These are the activations of a small neural network, seen along a few directions. Each row is one input.
Each table varies a few parts of the input and shows all the possible inputs, shuffled.
A made-up example of a description, with smaller parts first: line(6) and (point or line(9) or (values(2) and ring(5))).
Shared parts are said once, and a part with two or three values counts as separate values.
In the rows, zero is written as 128.

Other details of the inputs vary at random and push rows far along three fixed directions, the same in every table; ignore that.

Rows:
r1: [121 145 134  94 134 109 138 149 126  82 114 146 157  84]
r2: [122 114 121 185 112 135 130 139 126  99 153 144 129 206]
r3: [ 59 131 124 137 135 112 115 134 108 114 106 121  97 114]
r4: [174 127  93  95 141 124 128 150 134 110 146 126 137 151]
r5: [129 128 152 126 126 165 136  69 158 182 121  95 102 121]
r6: [151 118 120  84 132 109 101 165 115 106 120 139 128  84]
r7: [ 60 117 131 135 120 117 108 146 110 123 130 132  95 106]
r8: [ 61 116 124 130 116 106 105 133 105 127 122 137 111 120]
r9: [152 128 116 103 121 115 132 139  98  97 138 142 144  64]
r10: [153 120 122 187 100 142 143 139  94 100 150 111 127 178]
r11: [ 63 120 141 134 117 109 114 147 113 123 119 140  86 114]
r12: [110 124 155 146 134 128 155  71 145 205 134 113 142 135]
r13: [ 74 126 152 147 113 102 116 134 108 119 132 154  94 103]
r14: [109 124 143 131 146 118 135  72 165 194 142 131 114 140]
r15: [152 126 126 114 159 138 132 166 153 102 110 134 157 148]
r16: [150 112 128 174 122 165 119 163 127  91 110 109  92 190]
r17: [169 139  98  98 149 137 132 147 130 102 126 116 140 146]
r18: [125 107 160 140 141 128 147  79 168 190 112 132 124 116]
r19: [ 91 130 132 128 119 142 105 138  96 118 113 110  85  96]
r20: [ 93 118 126 125 110 128 100 140  99 126 133 120  81  99]
r21: [151 128 134 160 135 140 145 127 147 145 167 126 160 203]
r22: [ 78 120 148 156 109 105 138 126 104 114 117 147 101  94]
r23: [159 177  82 200  92 156 114 150 155 160 111 134 124 164]
r24: [ 93 132 138 113 130 120 130  92 137 144 109 125 147 105]
r25: [106 131 142 125 147 134 148  66 174 180 114 108 125 136]
r26: [111 115 151 144 136 142 157  73 162 192 132 125 121 125]
r27: [115 125 132 173 128 157 144 166 136  90 118 124 107 203]
r28: [117 122 127 183 116 159 146 146 139  78 133 117 124 186]
r29: [183 137 115  55 155 103 148  86 142 165 133 136 166  61]
r30: [ 71 115 132 159 106 102 127 110  95 119 119 143 119 105]
r31: [167 132 105  44 145 115 117 125 131 147 135 137 168  94]
r32: [ 93 138 142 143 101 123 110 117  84 116 120  98 111  98]
r33: [114 141 117  84 153 122 125 164 121  98 121 138 158  88]
r34: [140 120 115 162 109 146 119 161 103 108 153 105 115 195]
r35: [ 57 138 139 137 128 114 110 144  88 125 113 113 122 107]
r36: [184 129 117 114 131 140 129 143 130 111 164 141 144 134]
r37: [106 137 117  92 138  96 115 165 103 115 142 135 166 103]
r38: [146 111 147 125 123 120 127 100 128 154 112 130 112  81]
r39: [126 176  80 224  95 145 120 174 154 129 112 150 137 182]
r40: [159 132 126  99 118 107 139 142 101  96 127 150 138  71]
r41: [ 69 121 143 154 114 112 110 131 106 121 143 145  99 102]
r42: [144 117 107 135 149 139 147 132 170 137 146 123 134 207]
r43: [112 107 155 121 149 135 125  99 179 200 115 123 108 141]
r44: [122 128 139 111 137 156 123  77 143 195 107 100 108 139]
r45: [146 144 131  91 120 120 128 143 111  84 114 132 135  77]
r46: [137 105 137 191 121 135 126 157 141  94 142 146 116 193]
r47: [138 115 140 132 119 139 142  57 138 195 124 117 117 126]
r48: [186 125 128 118 130 144 131 142 144  91 115 122 147 130]
r49: [112 112 149 149 107 111  93 130 100 121 124 139  80  92]
r50: [137 130 155 130 126 136 123  74 133 209 152 108 117 135]
r51: [167 145 114 104 141 144 129 155 112 115 134 106 162 147]
r52: [106 140 112  87 146 111 119 152 111 100 111 141 166 102]
r53: [122 130 108 111 137  86 142 135 113  94 131 152 157  86]
r54: [208 132 118  61 153 143 146 138 168 151 143 133 157 144]
r55: [126 130 135 104 139 107 123 150 132  85 104 142 159  80]
r56: [182 129 109 105 126 124 123 134 120 110 155 147 160 139]
r57: [ 96 134 142 124 117 133 111 140  98 117 102 118  78 101]
r58: [215 136 107  79 157 125 143 113 161 146 162 138 167 141]
r59: [159 119 133 176 104 148 132 150 120  95 152 136  93 189]
r60: [146 144 124 121 139 129 147 143 133 102 136 119 191 148]
r61: [132 128 144 118 124 152 133  57 152 185 112 100 121 131]
r62: [180 139 104 105 136 133 142 128 139  91 131 116 153 137]
Each input here is: values(2) and (point or (ring(5) and line(6))).
- Changing only the values(2) part turns r46 into r49. The same change can be made to r15. Which row results? => r16
- Changing only the values(2) part turns r11 into r54. The same change can be made to r42. Which row results? => r4
- Which other rows does r26 become when the line(6) part takes its other values? List them by row number. => r12, r18, r22, r30, r53
- Which other rows does r51 become when the ring(5) part takes its other values? List them by row number. => r10, r32, r34, r50
- Which other rows does r57 become when the values(2) part takes its other values? List them by row number. => r27

Rows:
r63: [ 97 131 124 124 115 113  94 157  89 117 117 132 103  88]
r64: [129 124 149 108 136 131 130  82 142 207 143 121 118 112]
r65: [ 94 128 120 129 107 105 107 132  76 108 125 128 118  90]
r66: [137 138 102  90 155 101 131 187 132  71 145 159 196 130]
r67: [132 121 144 114 138 131 135  76 165 193 119 126 110 102]
r68: [194 104 117 155 132 154 155 151 149  86 149 130 142 223]
r69: [ 97 129 123 137 110 109 117 132  97  95 111 131 109  76]
r70: [129 114 165 104 143 131 140  79 151 192 133 121 113 109]
r71: [ 76 130 130 221 109 144 137 127 141 130 124 120 109 210]
r72: [154 126 100 167 139 148 154 173 163 103 154 139 168 237]
r73: [201 145 117  51 168 150 150 110 175 158 138 119 185 134]
r74: [128 116 149 101 148 129 136  78 159 189 120 119 104 111]
r75: [ 94 124 134 117 118 111 111 146  99  97 115 137  93  86]
r76: [126 114 150  99 141 129 124  73 149 195 131 119 116 118]
r77: [103 131 135 140 105  99 108 141  88 111 136 144 109  81]
r78: [100 140 122 135 106 109 102 147  98 108 121 143  98  87]
r79: [107 123 124 199  99 167 128 126 120 129 129 100  75 203]
r80: [183 145  91  91 136 102 125 174 119  76 142 157 172 100]
r81: [191 112 116 156 130 159 160 144 143  82 143 118 151 221]
r82: [130 126 159 119 132 137 144  70 151 190 125 117 127 100]
r83: [125 133 132 106 139 135 132  75 145 200 124 107 118 112]
r84: [187 121 103 153 134 164 151 149 146  85 150 110 145 223]
r85: [117  98 139 212  96 152 132 116 131 121 130 122  77 196]
r86: [100 145 126 137 109 112 100 147  92 109 106 127 114  81]
r87: [ 97 120 139 124 120 113 104 155  98 100 108 131  96  90]
r88: [179 158  93  92 130 117 129 173 116  72 132 146 179 104]
r89: [ 94 120 124 122 118 105 102 140  93 100 128 130  96  94]
r90: [188 124 112 151 132 171 160 155 152  82 137 115 141 219]
r91: [109 107 141 194 110 164 114 137 129 127 127 103  69 206]
r92: [100 135 124 139 103 100 108 128  84 105 119 134 119  84]
r93: [ 94 134 118 120 111 112 101 149  90 113 125 137  99  89]
r94: [ 95 128 138 126 119 118 109 148  93  96 102 119 105  89]
r95: [130 132 151 115 137 146 131  84 161 193 102 111 123 101]
r96: [172 143 104  75 145 123 119 180 112  70 129 131 181 108]
r97: [211 139 120  65 161 144 154 116 190 161 133 143 179 121]
r98: [126 118 159 101 142 132 129  78 147 196 142 117 116 114]
r99: [183 131 114  97 133 110 138 172 118  68 149 160 178  99]
r100: [ 90 124 154 109 162 121 143  90 173 195 118 135 135 123]
r101: [ 94 129 149 122 153 123 140  88 178 197 116 143 141 115]
r102: [215 148 118  70 163 139 139 126 182 174 133 137 185 125]
r103: [173 132 102  82 138 112 128 162 105  64 142 138 184 116]
r104: [ 79 123 131 220 112 140 132 134 146 134 131 132 100 210]
r105: [ 96 136 127 135 106 119 115 138  99  95 108 132 107  81]
r106: [173 138 100  74 142 119 122 180 118  68 143 147 165 115]
r107: [100 139 133 142 104 104 113 134  82 107 130 132 119  80]
r108: [126 121 164 106 142 136 146  72 146 187 126 109 122 108]
r109: [200 121 105 168 121 150 146 151 148  98 154 136 149 219]
r110: [126 137 141 105 140 145 122  89 146 205 113 104 122 112]
r111: [ 99 139 117 142 107 105 110 134  91 103 118 130 109  86]
r112: [173 137 112  81 140 115 133 167 103  67 152 137 186 107]
r113: [116 108 141 210 102 164 124 135 138 125 117 114  72 193]
r114: [169 151 110  69 173 128 162 121 186 173 139 135 221 145]
r115: [ 60 137 129 144 125 101 122 142 110 101 107 148 140  88]
r116: [130 122 149 117 131 133 139  65 153 189 114 118 128 104]
r117: [125 131 148 110 134 137 136  75 137 202 136 109 127 110]
r118: [ 97 125 114 129 113 104 104 144  88 110 130 135  98  93]
r119: [113 103 129 202  98 151 123 121 116 133 141 115  77 206]
r120: [ 53 136 129 126 129  98 114 145 103 103 118 133 139 100]
r121: [ 94 124 129 124 119 107 118 133  91  92 113 124 103  84]
r122: [ 71 114 142 208 122 150 147 128 140 118 119 115 102 213]
- What is each input in this table made of? => values(2) and ring(5) and (point or line(5))
- Changing only the values(2) part turns r97 into r105. The same change can be made to r66. Which row results? => r120
- Changing only the values(2) part turns r114 into r72. The same change can be made to r111. Which row results? => r80
- Start at r105 and move only the ring(5) part, one step at a time. The first step leads to r88. Which rows follow, in order? => r79, r73, r90
- Which other rows does r78 become when the values(2) part takes its other values? List them by row number. => r88
- Which other rows agree with r67 in the values(2) part and the ring(5) part? List them by row number. => r85, r97, r99, r101, r113

Rows:
r123: [158 163  76 154 107 109 137 189 111  38 142 174 150 130]
r124: [109  85 153 180  90 144  82 131 102 143 126 110  15 167]
r125: [193 169  75 133 104 121 124 169  90  62 148 124 175 113]
r126: [131 115 100 102 148  87 138 214 109  20 104 162 168  98]
r127: [ 50 142 132  86 108  95  69 113  48 137 123  93  68  26]
r128: [ 94 115 135  87 125 106 100  93  87 115  87 109 108  29]
r129: [113 116 156 164  97 155  90 126  80 152 137  79  46 161]
r130: [ 88 128 111 207  84 119 118 102 129 147 112 139  70 154]
r131: [137 119 126 127 164 155 124 126 182 170 141 122 173 226]
r132: [106 146 106 101 146  95 103 233 111  21 150 176 168 124]
r133: [ 42 128 172 185 125 143 128 104 134 136  99  91 111 168]
r134: [122  84 186  94 106  61 123  69  56 143 178 156 117  16]
r135: [180 121 130 120 142 160 156 121 160  89 126 116 117 144]
r136: [203 132 126 107 121 135 127 191  76  25 124 112 157 119]
r137: [ 80 102 154  86 120  46 144  55  73 138 176 163 141  36]
r138: [195 129 133 121 145 180 163  84 164 143 127  70 140 182]
r139: [ 90 116 119  76 119  90  74 123  92 129 121 128  73  42]
r140: [111 135 126 130 133 132 142 203 122  13 120 146 189 145]
r141: [226 142 133  71 141 133 122  74 159 231 121 133 175  72]
r142: [143 140  71 165 120 102 129 207  95  61 128 162 187 139]
r143: [ 49 103 175 106 131  39 131  85  89 127 175 177 174  44]
r144: [223 166 137  74 135 134 130  87 145 215 132 117 174  73]
r145: [105  89 150 182  92 154  78 124  81 148 124  95  34 171]
r146: [ 47 141 173  78 159  91 120 112 148 134  91 152 139  27]
r147: [198 141  67 137 101 106 117 182 111  44 139 160 156 112]
r148: [175 137 127  32 158 157 133  87 163 196 149 104 142  99]
r149: [167 137 123 130 145 166 170 101 157 125 121  88 150 205]
r150: [126 129 158 196  73 164 117 102 112 175 124 114  63 124]
r151: [164 136 110  22 178 125 126  74 167 218 130 121 172 115]
r152: [154 141 114 191 139 151 171 143 184 156 140 147 137 195]
r153: [148 101 128 153 162 162 169 123 171 142 108 107 154 211]
r154: [150 172 140  80 172 116 148  90 220 217 129 169 204  86]
r155: [169 133 115  15 178 115 131  75 193 222 131 136 154 108]
r156: [168 143 145  32 186 135 172  61 205 189 109 132 160  85]
r157: [ 41 153 143 237  89 130 110 120 117 149 119 114 109 170]
r158: [131 126 112 121 142 134 163 207 112  31 119 138 172 136]
r159: [145 132 120 126 164 158 151 139 158 178 150  94 146 217]
r160: [145 119 124 138 167 160 158 152 183 159 152 128 117 218]
r161: [145 159 127  85 164 113 129  81 194 226 116 151 225  97]
r162: [144 173 140  69 162 131 151  83 207 230 128 152 222  84]
r163: [ 90 134 131  71 130 104  89 122 100 132 132 129  72  34]
r164: [142 128 111 118 158 116 161 212 128  23 120 156 163 127]
r165: [132 129 159 201  86 149 115 103 127 171 125 131  47 122]
r166: [133 147  89 166 113  92 114 205 132  47 130 185 189 143]
r167: [ 43  96 129 190 122 135 105 139 102 155 120 106  66 188]
r168: [ 37 134 150 175 122 136  98 132 117 149 132  98  99 186]
r169: [180 165 100 156 123 154 159  96 160 172 141 109 162 195]
r170: [ 32 101 162 208 117 140 114 112 128 118  88 110  99 179]
r171: [ 79 101 144 167 115 135 133  82 144 136  90 112  61 157]
r172: [166 157 111 162 144 151 168 119 171 193 138 112 176 190]
r173: [199 118 135 119 125 139 133 195 107  19 125 143 124 117]
r174: [152 123  90 116 131 120 135 170  97  23 110 134 169 147]
r175: [129 109 145 220  69 138  99 112 115 157 114 129  42 142]
r176: [ 29 135 152  89 114 104 118  97  83 118  85 122  90  17]
r177: [145 122 123 118 161 173 162 144 175 174 152 113 143 210]
r178: [147 152  79 100 128 118 117 192  80  49 153 120 156 163]
r179: [221  92 154 130 137 170 147 109 178 141 113 112 112 182]
r180: [ 89  67 163 213  79 110 145  59  75 113 192 121  64 158]
r181: [149 103 113 137 160 147 145 148 182 164 141 127 123 225]
r182: [105 144 108 117  99  93  88  97  83 148 108 132 120  21]
r183: [110 102 165 175 102 159  97 130 110 145 137 111  14 158]
r184: [ 57  69 171 205 113  93 166  79  97 151 181 140  98 161]
r185: [155 128 139 131 170 164 181 115 175 161 118  89 164 197]
r186: [ 97 123 118  57 131  99  75 104  83 154 120 114 105  36]
r187: [114 129 159  47 122 120  86 123  85 168 127 122  92  20]
r188: [193 157  78 139 108 119 130 185 112  38 150 161 150 105]
r189: [206 108 122 105 126 134 119 178  90  40 112 128 157 119]
r190: [ 66 145 126  49 130 104 104 115  95 152 125 130 110  43]
r191: [119 129 136 142 146 173 138 146 177 145 153 121 151 228]
r192: [ 75 152 103 122 102  80  95 103  81 145 101 148 128  39]
r193: [ 71 123 137 153 123 142 118 104 135 159 133 119  43 165]
r194: [ 33 103 146 191 115 124  90 137 139 140 122 130  68 192]
r195: [200 146 109 154 112 182 158  99 170 162 149 112 141 171]
r196: [159 140  76 143 128  92 137 202 129  76 129 177 180 125]
r197: [198 100 123 133 138 165 154 103 180 116 119 106 119 186]
r198: [ 36  97 165 206 115 130 118 119 150 113  89 124  80 176]
r199: [166 126 105 118 114 150 142 182  95   4 128 119 143 123]
r200: [171 171 110  66 142 133 158  79 173 204 131 142 187  83]
r201: [104 119 174  88 109 126 108 122  79 112  95 117  89  18]
r202: [147 157  82 143 120 118 150 214 108  60 140 164 191 121]
- Changing only one part turns r172 into r169. The same change can be made to r126. Which row results? => r171
- Changing only one part turns r202 into r162. The same change can be made to r159. Which row results? => r168
- What is each input in this table made of? => line(5) and (point or (values(3) and ring(5)))
- Start at r171 and move only the ring(5) part, one step at a time. The first step leads to r174. Which rows follow, in order? => r149, r176, r156
- Which other rows does r151 become when the line(5) part takes its other values? List them by row number. => r131, r145, r167, r186
- Which other rows does r123 become when the values(3) part takes its other values? List them by row number. => r156, r193
- Which other rows does r195 become when the values(3) part takes its other values? List them by row number. => r148, r199
